Read these off the matrix that follows.
1) What is the entry just left of 132?
2) What is the bottom-left entry?
3) What is the first entry, reading row by row?
4) What is the smallest entry in the last row?
5) What is the 4th-last entry, reading row by row?
6) What is the smallest entry in the first row?
7) What is the entry just right of the centre entry?
8) What is the last entry, reading row by row?
array([[129, 126, 127, 120, 116, 134, 142, 123, 121],
       [145, 144, 116, 126, 129, 117, 137, 141, 140],
       [126, 132, 114, 134, 110, 149, 140, 110, 134],
       [115, 140, 120, 145, 127, 140, 121, 133, 127],
       [111, 131, 150, 110, 111, 142, 142, 120, 134]])
1) 126
2) 111
3) 129
4) 110
5) 142
6) 116
7) 149
8) 134

[[142 122 142 139 129 115 119 115 109 124 113 138 140 126 112]
 [139 120 114 132 109 116 107 111 118 114 112 141 114 119 105]
 [135 136 134 148 103 128 127 124 116 118 125 148 111 139 121]
 [121 122 154 142 129 121 140 137 106 138 116 145 134 125 140]
 [149 122 126 123 145 121 111 110 123 124 121 119 150 122 107]
 [151 143 129 135 136 140 116 113 143 121 142 119 148 145 116]
 [141 111 108 119 118 108 103 110 112 118 108 129 115 109 102]
 [137 145 147 147 122 141 128 118 131 122 138 141 144 148 124]
 [135 124 100 112 129 128 117 122 149 125 139 109 125 122 119]
 [143 137 133 151 104 125 112 111 122 112 126 147 125 143 109]
 [116 105 118 113 122 106 131 138 108 130 109 132 112 104 130]]
Rows and columns are numbered from 1.
The entry in row 1 and column 1: 142
Which number is the entry directly below the largest entry?
A: 126
Which number is the entry directly below the centre entry?
A: 110
Which number is the entry in row 3 and column 1?
A: 135
Which number is the entry in the bottom-right corner?
A: 130
The entry just right of the centre entry -> 143
Which number is the entry directly above the centre entry?
A: 110
Which number is the entry in the bottom-left corner?
A: 116
Which number is the top entry of the column that holds the smallest entry?
A: 142
Which number is the entry just right of the largest entry?
A: 142
Which number is the entry directly above the smallest entry?
A: 147
The entry just left of the centre entry is 116
Which number is the maximum?
A: 154
Which number is the entry in the top-right corner?
A: 112
Which number is the entry at row 2, column 3?
A: 114
Which number is the smallest entry?
A: 100
The entry directly below the smallest entry is 133
Which number is the entry at row 2, column 1?
A: 139
Which number is the entry at row 3, column 2?
A: 136
The entry at row 3, column 3 -> 134
Which number is the entry just left of the largest entry?
A: 122
The bottom entry of the column that holds the smallest entry is 118
Which number is the entry in row 1 and column 2?
A: 122
The entry just right of the smallest entry: 112

a =
[[110 149 119 110 124]
 [128 119 122 128 117]
 [111 125 144 111 131]
 [124 129 113 124 120]
 [119 122 147 119 132]
 [116 135 119 116 135]
 [145 154 134 145 131]
 [139 122 128 139 126]
 [129 157 138 129 135]
 [133 152 129 133 121]
 [126 109 116 126 137]
 [126 110 136 126 148]
 [130 133 120 130 113]]
Rows and columns are numbered from 1.
What is the entry directly below the centre entry? 128
What is the entry in the top-right corner? 124
The largest entry is 157
The entry in row 3 and column 3 -> 144
The bottom entry of the column that holds the largest entry is 133
The entry in row 3 and column 1 is 111
The entry in row 2 and column 1: 128
What is the bottom-left entry? 130
The entry at row 1, column 2 -> 149
What is the entry just right of the largest entry? 138
What is the entry just right of 109? 116
The entry at row 1, column 3 -> 119
The entry just left of 121 is 133
What is the entry in row 2 and column 3? 122
What is the entry just left of the largest entry? 129
What is the entry in the bottom-right corner? 113
The entry directly below the largest entry is 152
The entry directly below the smallest entry -> 110
The entry in row 1 and column 1: 110
The entry directly above the largest entry: 122
The minimum: 109
The entry just right of 134: 145
The entry just left of the smallest entry: 126
What is the entry at row 2, column 2? 119

Questions about the table below. Rows and columns are numbered from 1.
1) Report the entry just right of the smallest entry.
2) Report the top entry of the column that holds the smallest entry.
3) Report the entry just left of the largest entry.
4) Report the entry in the bottom-left corner.
5) Report the maximum.
6) Report the top-left entry.
7) Report the entry at row 3, column 1.
8) Report the entry at row 1, column 3.
[[110 146 123 122 122 125 131 137 124 131]
 [123 123 135 131 129 120 125 128 123 123]
 [117 127 131 127 130 134 141 116 123 118]
 [128 128 128 128 128 128 128 128 128 128]
 [109 124 135 121 133 139 146 111 128 113]
 [117 150 119 118 129 130 131 142 123 113]
 [126 128 106 119 112 109 103 113 134 109]
 [112 123 135 119 133 137 141 116 133 116]
 [127 119 123 125 119 132 131 131 126 128]]
1) 113
2) 131
3) 117
4) 127
5) 150
6) 110
7) 117
8) 123

W =
[[118, 129, 131, 107, 130],
 [140, 112, 113, 143, 140],
 [136, 108, 116, 148, 130]]
Indices start at 1.
The entry in row 1 and column 2?
A: 129
The entry at row 1, column 1: 118
The smallest entry?
A: 107
The top-right entry?
A: 130
The entry at row 3, column 2?
A: 108
The entry in row 2 and column 1?
A: 140
The entry directly above 113: 131
The entry at row 2, column 2 is 112
